These are the activations of a small neural network, seen along a few directions. Each row is one input.
Each table varies a few parts of the input and shows all the possible inputs, shuffled.
Descriptions start from the smaller parts, as in this example, which fits no table here: one of 3 separate values, together with either a single point or one of 11 places around a ring or (one of 6 places along a line, together with one of 8 places around a ring).
Shared parts are said once, and a part with two or three values counts as separate values.

A family of inputs:
row 1: [ -9 -43  36   7 -15  15  32 -27 -23 -44  12  46  10 -23  37  -4]
row 2: [  8 -30  28  24  -7  21  34 -42 -28 -32 -24  19  16 -14  -2  27]
row 3: [ -7  35   2  31  38 -16  -8  -4  31  50  24  30  -8  -7  29 -29]
row 4: [  3   8 -35   5  42  -7 -27  24  26  48  18   6 -29  15  -3  -3]
row 5: [ -5  36 -21  48  40 -22  -8 -25  25  42  19   7  -9 -12 -11   9]
row 6: [ 17 -24  45  15  -5  27  40 -29 -22 -19 -31  30  16  -1  11   2]
row 7: [ 26 -46  15 -16  -8  37  22  12 -27 -27 -44  -6   0  20 -27  20]
row 8: [-11   6 -38  -7  31 -20 -37  25  24  30  41   4 -16  -1   5 -13]
row 9: [-23  25 -30  42  34 -39 -10 -30  20  31  47  21 -14 -18   2  10]
row 10: [-25  42 -43 -19 -11 -29 -38  19  29  20  13 -52  -7  17 -31   1]
row 11: [  8  23 -39   8  32  -5 -20  17  29  50  -2 -17 -22  25 -27  10]
row 12: [ 10  90   5 -19 -37 -24 -33  21  28  48 -34 -52  12   0  19 -32]
row 13: [-25  19 -44 -20   7 -32 -43  28  25  15  46 -26  -9  -4 -11 -18]
row 14: [ 10 -31  54   5  -7  25  39 -19 -19 -23 -11  44  16  -9  31 -14]
row 15: [ -1  39 -35   5  12 -17 -33  16  29  35  -1 -46  -6  22 -39  13]
row 16: [ -1  42 -10  41  40 -16  -5 -13  28  55   8  17  -7   1  12 -11]
row 17: [  0 -56   5 -33 -12  25  16  12 -31 -44   7  17   3  -2   9   4]
row 18: [ -6 -38  19  21  -5   3  34 -37 -27 -37  11  35  12 -25   2  27]
row 19: [ 14 -22  13 -19 -40  30  18   3 -33 -46 -39 -35   8  25 -41  24]
row 20: [ -8 -48   0 -43 -35  13   5  19 -32 -64   8 -11  15  -8   1  -3]
row 21: [ -6 -25   6 -41 -56  14   6  13 -32 -63 -25 -37  14  16 -21  16]
row 22: [ 35  33  60 -47 -73  13  13  12 -22 -33 -67 -40  26  -3  18 -22]
row 23: [-23  21  -9  29  31 -30 -18 -12  26  32  43  26 -15 -24  39 -23]
row 24: [ 19 -57  15 -18   3  35  20  19 -24 -25 -18  20  -6  10  -3   9]
The inputs of row 15 and row 19 match in every part but one. If row 23 is changed in the same way as row 15 into row 19, which row does it become?
> row 1
What is each input in this table made of?
> one of 2 separate values, together with either a single point or one of 5 places around a ring or one of 6 places around a ring
Which other rows does row 23 become when the place on the ring of 5 takes its other values? List them by row number.
> row 3, row 5, row 9, row 16
Which other rows does row 10 become when the choice among 2 separate values takes its other values? List them by row number.
> row 21

A family of inputs:
row 25: [-13  -6 -12  39  48 -19   1 -21  18  31  49  58 -16 -26  29  -6]
row 26: [-15   9 -25 -41 -19 -16 -33  31   8 -10  20 -36   7   2  -5 -18]
row 27: [-10 -53  -7  52  69   4  18 -29  -6   6  42  68 -15 -18  13  16]
row 28: [-15  49 -69  13  44 -33 -54  27  49  64  29 -39 -35  29 -44   4]
row 29: [ 35  18   6 -33 -39  21   0  23 -15  -6 -62 -54   5  23 -32  12]
row 30: [ 11  35 -16 -25 -31 -14 -22  21   5   3 -21 -46   6  11 -21   1]
row 31: [ -4  30  22  32   3 -11   7 -26  13  15   8  24  13 -25  40 -24]
row 32: [ -8  78 -17  27  40 -33 -34   1  54  89   9 -10 -11   3  16 -23]
row 33: [ 12 -28   1 -44 -48  34  15  21 -32 -49 -42 -35  10  32 -32  17]
row 34: [  9  13  52  13 -25   7  27 -25 -10 -14 -27  16  21 -13  30 -13]
row 35: [  3 -72  30  19  21  28  46 -30 -33 -36   5  51   1 -11  -1  24]
row 36: [ 15 -39  53   2 -18  30  42 -22 -28 -39 -23  27  15 -10  10   4]
row 37: [-18 -33 -17 -54 -44   1 -14  30 -23 -54  15 -25   0   3  -3   4]
What is each input in this table made of?
> either one of 2 separate values or one of 5 places around a ring or one of 6 places around a ring
Start at row 29 and move only the place on the ring of 5, one step at a time. The first step leads to row 30. Which rows follow, in order?
> row 26, row 37, row 33

A family of inputs:
row 38: [  0 -65  39 -23 -25  29  39  -8 -43 -60  -2  32   4 -14  21   6]
row 39: [ 23   2  77 -26 -79  27  42 -17 -41 -64 -58 -16  41 -14  22 -16]
row 40: [-14 -95  15 -13  -1  25  30  -9 -42 -68  33  59  14 -27  36   2]
row 41: [ 14 -40  69 -15 -40  34  46 -14 -40 -67 -29  14  24  -4  12 -11]
row 42: [-18 -21 -27  58  77 -20  -3 -32  17  38  53  56 -17 -26  11  18]
row 43: [-21  96 -29   8  12 -53 -46   8  52  70  38 -18  -7 -17  35 -49]
row 44: [  7 -10 -17  54  51   7  20 -29  13  38  -4  34 -17  15 -30  37]
row 45: [-27   4 -96 -81 -33 -27 -79  77  17 -12  28 -92 -13  32 -58  11]
row 46: [ 22  89  10   0  -5 -24 -25  12  37  65 -27 -31   0   2  12 -31]
row 47: [-39  30 -33  46  58 -49 -32 -14  43  52  75  36 -24 -22  31 -17]
row 48: [ 37  46  10  34  14  13   6  -8  16  49 -58 -16  -2  23 -21  12]
row 49: [ 15 -37 -19 -42 -28  39   3  33 -29 -41 -47 -59  -5  53 -70  37]
What is each input in this table made of?
> either one of 2 separate values or one of 4 places along a line or one of 6 places around a ring
What sort of input is row 42?
> one of 6 places around a ring

A family of inputs:
row 50: [-21   7 -24 -14 -25 -21   5   0 -12 -45  31 -44  -6   3 -43   2]
row 51: [ 15 -73   0  19  -4   7  16 -15 -35 -55  24  47  15 -49  -1  23]
row 52: [-22  82 -47  10  10 -51 -45  19  38  79  18 -11  10 -29  46 -31]
row 53: [  2  88 -55  17  19 -45 -55   2  37  77  28 -40 -30 -31 -37  10]
row 54: [-52 -26  -9  64  46  12  15 -49  -5 -14  38  28  -4   0   4   3]
row 55: [-35 -55 -12  12  20 -13  16 -26 -25 -26  53  50   2 -16  14  28]
row 56: [  4  27 -55  47  78 -55 -31 -27  37  64  43  45 -20 -40  31  21]
row 57: [ 28 -33  28 -48 -21  22  16  38 -26 -37   7  40 -22 -13  24 -17]
row 58: [-68  31   4   0 -26  -6  -8 -10  19   5   8 -21  19   9  48 -24]
row 59: [-47   2   4 -47 -43 -23 -16   4   7 -17  28  -9  28  -9  44 -16]
row 60: [-21   1  42  10  26  11   4   8  14  -2  24  20 -32  29   9 -45]
row 61: [ 21  43  25  35 -21  -3  19 -33  18   0 -34 -31   7   7 -62   4]
row 62: [-28  34  11  21 -10 -26  -7 -13  18 -19  10 -41 -16  17 -42   6]
row 63: [ 47 -19  64 -29  -2  41  35  11 -25  -9 -35  18  -8 -21  21 -18]
row 64: [ -9  45  20  25 -29  18  15 -25  19  10 -35  -8  46   7  23 -38]
row 65: [ 19 -55 -22 -56 -16  12 -16  44 -25 -32 -35  -1  -4  21 -21  33]
row 66: [ 46  15  22   0 -32   9  23 -19 -38 -38 -44 -50  13 -13 -41   9]
row 67: [ 31  14  56  24  16  31  34  -5  13  11 -24  35 -13  25  -2 -43]
row 68: [ 31 -48  27  46  16  29  49 -32 -47 -30 -17  23  23 -33   9  20]
row 69: [ 18  11  31 -27 -49  24   9 -15 -22 -16 -44 -23  44 -24  51 -12]
row 70: [ 10 -17  27  70  32  12  43 -58   2   4 -14  53  18  -3  -7  17]
row 71: [ 17  36 -56  -8  56 -30 -68  46  49  90  15 -15 -19  27 -20  30]
row 72: [  6  -5  -1 -32 -63   1  -9  15 -19 -56  -1  -6  40 -16  43 -23]
row 73: [-35 -20 -15  -6  18  13 -26  20  26  14  -4 -18 -14  58 -22  29]
row 74: [ 17  -5   4   8  11  20   9  14  11  28 -56   0   6  63 -29  33]
row 75: [ 16  42 -36  10  48 -29 -28  28  41  91  41   7 -54 -17  28 -48]
row 76: [-24 -46 -35 -50   4   5 -20  32   4  -9  10 -13  -4  39 -30  26]
row 77: [ 31 -41   1 -30  -3  40   6  18 -34   0 -71 -29  11  19 -24  28]
row 78: [ 17 -13 -18 -29 -58  -4  -2   0 -30 -53  -5 -37  -9 -23 -33  18]
row 79: [-16 -23  18 -43   2   1  15  28 -12 -13  42  30 -29  12  21 -26]
What is each input in this table made of?
> one of 5 separate values, together with either a single point or one of 5 places around a ring
The inputs of row 52 and row 75 match in every part but the choice among 5 separate values. If row 72 is changed in the same way as row 52 into row 75, which row does it become?
> row 57
Which other rows does row 74 become when the choice among 5 separate values takes its other values? List them by row number.
> row 61, row 64, row 67, row 70
